These are the activations of a small neural network, seen along a few directions. Each row is one input.
In each table, some parts of the input vary, and every possible input appears once, in random order.
Descriptions start from the smaller parts, as in this example, which fits no table here: one of 8 places around a ring, together with either a single point or one of 9 places around a ring or (one of 3 separate values, together with one of 6 places along a line).
Shared parts are said once, and a part with two or three values counts as separate values.
In the rows, 128 means zero.

Table:
R1: [100 155 131 122 119 137 143 136 102 134 167 137 113 118]
R2: [117  96 143 145  83 113 138 184 170 153  10  72 169 198]
R3: [102 143 144 103 118 133 160 132 122 138 173 155 121 131]
R4: [154 138 146 110  85 164 107 127 152 163 151 118 156 147]
R5: [136  87 104 144 177 115 114 103 124  79 135 145 117 110]
R6: [140 104 100 127 182 103 101 109 103 115 128 139 108  93]
R7: [142 112  72 124 170 126 102 114  91 137 155 135 113 117]
R8: [ 94 131 121 135  94  78 198 183 118 103  40  93 101 185]
R9: [134 156 142 139  92 156 103 118 151 166 125 105 161 107]
R10: [ 97 147 163 112 126 115 153 129 117 129 143 143 110  91]
R11: [151 100  97 133 170 125 102 115 121  84 148 161 116 138]
R12: [108 143 159 131 133 133 159 124 135 112 161 164 112 134]
R13: [165 132 164 134  88 159 117 117 161 143 138 129 155 140]
R14: [137 112  83 129 182 113 105 107  94 136 144 129 110 101]
R15: [146 150 161 143  92 149 100 116 152 151 113 111 156  99]
R16: [143 102  63 117 175  57 158 172 122  83  38  82 117 187]
R17: [ 92 159 142 126 132 128 143 130 110 131 155 133 109 103]
R18: [105 140 170 118 123 124 154 119 117 116 145 155 106 117]
R19: [152 131 172 144  93 160 113 110 165 140 117 122 153 117]
R20: [138 150 135 124  82 164 104 122 139 169 144 104 159 127]
R21: [134 100  77 129 172 136 114 122 122 107 158 156 124 126]
The inputs of R2 and R8 match in every part but one. If R4 is changed in the same way as R2 into R8, which row does it become?
> R3
What is each input in this table made of?
> one of 3 separate values, together with either a single point or one of 6 places around a ring
Change only the choice among 3 separate values in R17. List by row number the other rows that result.
> R9, R14
Which other rows agree with R21 in the choice among 3 separate values? List them by row number.
> R5, R6, R7, R11, R14, R16

Table:
R22: [100 114 112 117 145 102 159 138 109  95 108 129  97 143]
R23: [176 133 109 113 157 153  87 102  93 135 227 163 123  91]
R24: [141 105 100 134 161 118 133 115 133  95 105 119 111 140]
R25: [111 150 135 128 100 135 139 129 136 176 128 120 144 110]
R26: [138 119  82 144 151 103 139 127 126 110 119 128 123 127]
R27: [127 154 171 124  93 137 152 136 138 148 116 120 147 158]
R28: [116 144 159 125  76 141 157 147 154 139 129 131 131 162]
R29: [136 122 131 134 103 143 114 135 156 145 113 115 162 144]
R30: [130 100 116 125 147 105 146 132 128  93 100 134  89 148]
R31: [106 135  93 124 149  99 142 146  98 111 114 113 121 124]
R32: [112 149 162 126 151 154  98 103 121 115 205 183 114  64]
R33: [121 136 150 134 111 132 114 131 132 146 102 104 126 117]
R34: [151 103 142 134 120 141  85 124 139 156  99 105 175 137]
What is each input in this table made of?
> either one of 2 separate values or one of 5 places around a ring or one of 6 places along a line
Which other rows belong to the same alternative as R34? List them by row number.
> R25, R27, R28, R29, R33

Table:
R35: [101 170 138 135 139 129 111 106 104 134 146 115 122  47]
R36: [157 101 103 146 166 141  97  94 128 116 153 138 144 110]
R37: [123 119 129 109 133 141 140 124 111 122 188 173  92 144]
R38: [161 109  88 142 154 142  90 105 137 121 162 146 141 127]
R39: [115 130 130 135 106  97 189 179 151 116  43  91 127 190]
R40: [116 111  99 124 125  97 127 184 118 140  51  92 138 187]
R41: [ 98 162 122 127 127 143 125 110 103 148 159 117 134  62]
R42: [165 104  96 133 145 152  87 112 135 138 162 149 129 132]
R43: [119 130 126 117 144 128 143 118 112 104 185 177 107 139]
R44: [118 120 145 114 152 124 147 113 101  99 174 173 102 118]
R45: [109 148 113 124 115 151 122 125 116 185 172 130 119  98]
R46: [109 137 212 156  43 176 124 115 193 136 127 135 162 127]
R47: [160 109 118 155 181 130  85  95 129 105 137 142 130  95]
R48: [131 100 107 133 115  74 147 165 131 114  25  80 139 158]
R49: [118 132 150 110 162 119 130 114 103  82 160 167  85  95]
R50: [108 156 117 131 127 134 123 122 115 172 168 133 134  90]
R51: [184 160 195  93  62 174 115 112 155 169 131 110 151 149]
R52: [115 107 129 126 122  82 171 155 161 101  24  77 124 169]
R53: [127 127 114 124 114 100 161 183 128 128  63  86 152 193]
What is each input in this table made of?
> either one of 2 separate values or one of 5 places around a ring or (one of 3 separate values, together with one of 4 places along a line)
A walk changes only the place on the line of 4. It starts at R42 and steps to R38. List the rest of the walk in order.
> R36, R47

Table:
R54: [113 134 128 117 145 131 132 123 110 123 161 148 116 115]
R55: [118 127 119 126 150 131 124 122 117 118 160 151 112 115]
R56: [118 117  90 136 135  99 139 159 125 136  65  80 136 153]
R57: [121 104 127 133 109  83 167 173 145 109  25  83 131 178]
R58: [145 128 132 133 119 143 106 113 138 140 138 133 139 120]
R59: [124 141 147 126 111 146 118 123 133 143 150 133 138 112]
R60: [114 143 134 117 134 127 141 116 104 125 159 147 108 111]
R61: [154 123 129 139 133 143 102 111 141 136 134 128 145 121]
R62: [145 116 109 130 161 127 115 111 122 106 146 145 119 120]
R63: [124 122 138 118  93 120 159 172 155 128  77 105 136 190]
R64: [119 153 154 126 105 143 125 118 125 143 151 131 132 102]
R65: [137 120 115 131 153 125 122 108 114 114 153 149 115 116]
R66: [130 136 139 132 117 144 115 116 135 142 146 131 138 110]
What is each input in this table made of?
> either one of 3 separate values or (one of 2 separate values, together with one of 5 places along a line)
Which other rows belong to the same alternative as R60? List them by row number.
> R54, R55, R58, R59, R61, R62, R64, R65, R66
